Each row below holds a small network's activations on one input, seen along a few directions.
In each table, some parts of the input vary, and every possible input appears once, in random order.
Descriptions start from the smaller parts, as in this example, which fits no table here: one of 4 places along a line, together with either a single point or one of 11 places around a ring or (one of 2 separate values, together with one of 8 places around a ring).
Shared parts are said once, and a part with two or three values counts as separate values.
(in the rows, 128 means zero)

Other details of the inputs vary at random and push rows far along two fixed directions, the same in every table; ignore that.

Rows:
R1: [119 173  97 168 157 109 105 107 171 104 177]
R2: [110 129 150 119 145 112 139 124 120 140 138]
R3: [133  37 124 157  56 200 141 139 110 215  49]
R4: [116 136 146 107 147 128 138 130 135  98 124]
R5: [176 108 147 121 101  89 163 155  67 130  85]
R6: [ 64 158 133 173 145 150  95  89 183 130 170]
R7: [137  64 129 167  74 178 128 126 124 198  58]
R8: [124 144 104 121 149 127 132 144 124 134 160]
R9: [ 90 148 130 129 150 170 118  99 188 136 153]
R10: [182 115 146  81 116 102 176 161  63  93  90]
R11: [129  51 113 146  62 230 135 128 146 192  51]
R12: [104 184 112 173 131 159 100  79 212 108 164]
R13: [140  62 109 127   9 217  59 123 145 225  74]
R14: [136 129 136 131 134 128 132 110 151 112 107]
R15: [150 155 165  91 150  49 164 163  58  77 139]
R16: [143 107 126  87 164  89 153 160  78 126 120]
R17: [166 103 147 114 100 100 166 156  58 127  96]
R18: [145 140 121 126 178  61 131 129 116  92 138]
R19: [132 159 151 104 146  86 151 138  92 113 154]
R20: [ 72 167 104 161 183 130  91 102 185 109 188]
R21: [101 150 137 133 115 143  21  68 199 142 172]
R22: [142 145 137  87 131 128 158 144 112 115 128]
R23: [128 118 112 134 157 104 128 128 121 113 138]
R24: [ 82 183 117 154 134 176 103  98 200 106 175]
R25: [149 135 123 100 150  79 153 177  81  98 140]
R26: [156 132 115 116 146  84 148 152  88  96 142]
Description of these inputs: one of 2 separate values, together with either a single point or (one of 3 separate values, together with one of 4 places along a line).
Changing only the choice among 2 separate values turns R25 into R20. The same change can be made to R22. Which row results?
> R9
Change only the choice among 2 separate values in R1. List by row number the other rows that result.
> R18

Rows:
R27: [206  40 140  58  61 140 171 205  23 178  34]
R28: [ 75 189 121 160 187 134 154 105 169  79 172]
R29: [ 83 131 103 190 133 169  71  77 200 168 155]
R30: [165  56 154  95  83 145 168 157  75 164  34]
R31: [109 124 104 151 100 200  81 117 194 164 144]
R32: [ 74 109 107 158  96 220  71  97 201 196 132]
R33: [156 122 161  66 143  71 141 160  73  95 130]
R34: [134 111 120 146 110 119 118 135 113 148 116]
R35: [151 191 153  94 169  51 148 113 111  37 154]
R36: [156 110 114 129 118 104 125 142 102 125 109]
R37: [124 156 139 132 171  55 113 113 123  86 171]
R38: [174  80 143 104  73 149 169 153  77 153  52]
R39: [ 95 192 149 145 166 107 111  73 181  77 186]
R40: [135 181 167 107 161  58 146 119 121  58 161]
R41: [130 162 121 139 212  52 168 150 104  73 175]
R42: [118 138 101 172 116 150  95  99 157 152 145]
R43: [ 89 102  94 170  60 251  77 112 189 218 114]
R44: [131 110 113  88 144 128 179 179  88 133 119]
Changing only one part turns R27 into R38. The same change can be made to R31. Which row results?
> R35
What is each input in this table made of?
> one of 3 separate values, together with either a single point or one of 5 places along a line
Start at R29 and move only the place on the line of 5, one step at a time. The first step leads to R37. Which rows follow, in order?
> R34, R42, R36
Change only the choice among 3 separate values in R40. List by row number the other rows that result.
> R34, R43

Rows:
R45: [ 96 107  89 179 140 208 191 150 145 161 106]
R46: [108 171 129 129 129 143 102 101 171 110 166]
R47: [111 198 156 131 187  53 116  88 149  57 191]
R48: [181 149 168  74 166  11 165 148  58  50 125]
R49: [ 86 170 134 136 140 152  95  89 188 121 174]
R50: [113 100 102 151 114 164 105 129 142 171 122]
R51: [107 115 121 168 102 175 102  99 170 158 116]
R52: [166  77 139  85  80 153 151 163  85 158  65]
R53: [181  56 116 105  83 128 156 189  48 173  61]
R54: [190  90 137  71 134  55 167 188  30 115  89]
R55: [103 117 123 138  96 197 102 110 172 164 120]
R56: [116 123 115 172  93 175 103 102 168 156 120]
R57: [106 192 132 125 202  50 108 108 139  72 210]
What is each input in this table made of?
> either a single point or (one of 3 separate values, together with one of 4 places along a line)
Change only the choice among 3 separate values in R56. List by row number the other rows that result.
> R46, R53
Start at R46 and move only the place on the line of 4, one step at a time. The first step leads to R52. Which rows follow, in order?
> R55, R49
